Each row below is a small network's average activation on inputs in which a field has the value named, seen along a few directions.
Related values have similar rows: they may be neighbours, one step apart, or belong to one group.
(in the rows, 500 means zero)
Random noise pushes rows far along 4 fixed directions. That doesn't count. These rows show it; they differ only by the noise:
411 482 502 329 439 469 528 336 636 430 416 517 509 544 350 702 280 317
358 541 539 313 262 438 621 688 773 782 451 552 512 690 665 714 412 258
580 481 570 353 577 455 538 393 380 387 550 478 540 428 373 566 317 406
524 518 576 428 600 468 594 589 483 610 553 475 552 484 501 514 436 426
455 529 539 618 877 530 567 556 546 627 507 445 585 432 377 360 556 575
601 537 612 276 449 361 345 387 339 231 593 630 591 497 471 450 461 546


Field SUF:
subip: 689 322 436 433 576 509 564 433 154 559 649 440 527 375 539 561 380 388
zelot: 473 591 453 405 316 530 440 512 486 492 576 502 447 543 651 383 715 664
peba: 730 578 670 597 826 560 642 810 269 679 564 354 526 356 529 258 660 635
peg: 133 471 437 925 740 545 368 598 913 793 357 594 573 690 516 333 835 651
pagab: 572 426 360 496 636 633 598 242 507 410 429 326 398 394 295 481 287 466
bal: 478 458 383 738 499 621 534 349 434 306 448 407 416 412 344 540 467 503
nenam: 801 400 593 497 285 403 415 472 166 247 626 550 485 410 608 511 431 516
kesip: 541 320 373 412 263 487 579 444 475 494 467 514 395 554 555 611 370 377
bese: 475 499 405 440 200 418 341 442 356 248 551 605 491 502 687 363 702 625
vatu: 433 477 558 468 405 499 455 498 625 491 434 565 466 579 461 739 341 301
gugat: 561 385 453 292 581 477 717 404 343 602 574 359 420 457 468 680 211 224
tiz: 627 657 581 598 283 507 527 750 351 543 551 496 449 488 714 484 596 564
digib: 258 506 406 625 691 586 607 461 928 754 368 432 513 548 285 610 462 431
livo: 454 613 589 635 402 495 336 663 658 527 470 627 469 610 591 450 678 682
kepeg: 660 635 586 377 346 481 532 745 312 521 591 456 546 416 775 464 579 568
A value of SUF combines one of 5 hidden first parts with one of 3 second parts; all combinations occur once.
Question: peg and nenam share the first part; peg and vatu share the second. Which value has the first part of vatu and the second part of nenam?
Answer: livo
Question: digib and peba share the first part; digib and gugat share the second. Which value has the first part of gugat and the second part of peba?
Answer: pagab

Field DAF:
lum: 399 536 280 503 518 544 351 334 519 311 356 514 500 540 479 348 648 705
kig: 251 589 489 752 710 624 550 507 768 572 298 413 594 497 226 572 556 559
nitof: 538 358 393 442 523 552 597 444 362 550 560 408 424 441 560 558 389 361
sosom: 387 621 602 450 382 385 459 732 857 723 451 613 592 681 677 504 642 502
veg: 581 521 438 401 255 508 404 404 317 320 516 513 409 502 603 450 535 581
morad: 639 502 689 446 482 554 713 656 418 702 663 356 445 442 555 754 196 307
bon: 307 536 487 721 427 541 545 447 778 538 365 474 458 462 312 692 420 393
kise: 363 534 462 428 516 422 484 525 617 572 516 658 573 639 634 327 708 491
bak: 534 584 519 590 419 469 247 502 512 273 375 641 468 524 473 353 711 729
bodod: 463 384 401 370 368 468 707 461 482 720 559 396 486 571 597 722 285 189
fulu: 662 432 546 585 300 515 566 818 444 657 535 469 399 511 761 522 564 482
gorel: 395 510 474 215 265 414 479 535 720 602 448 660 534 746 614 612 468 406
ferop: 620 516 674 445 723 399 293 418 311 283 686 654 611 405 427 254 591 689
The values of DAF form a ring.
Question: Going along DAF from bon by way of its neighbour bak, in what order are kig, nitof, sosom, ferop met?
Answer: nitof, ferop, sosom, kig
Question: List every value one step from kise, in the order listed.
Answer: bodod, gorel
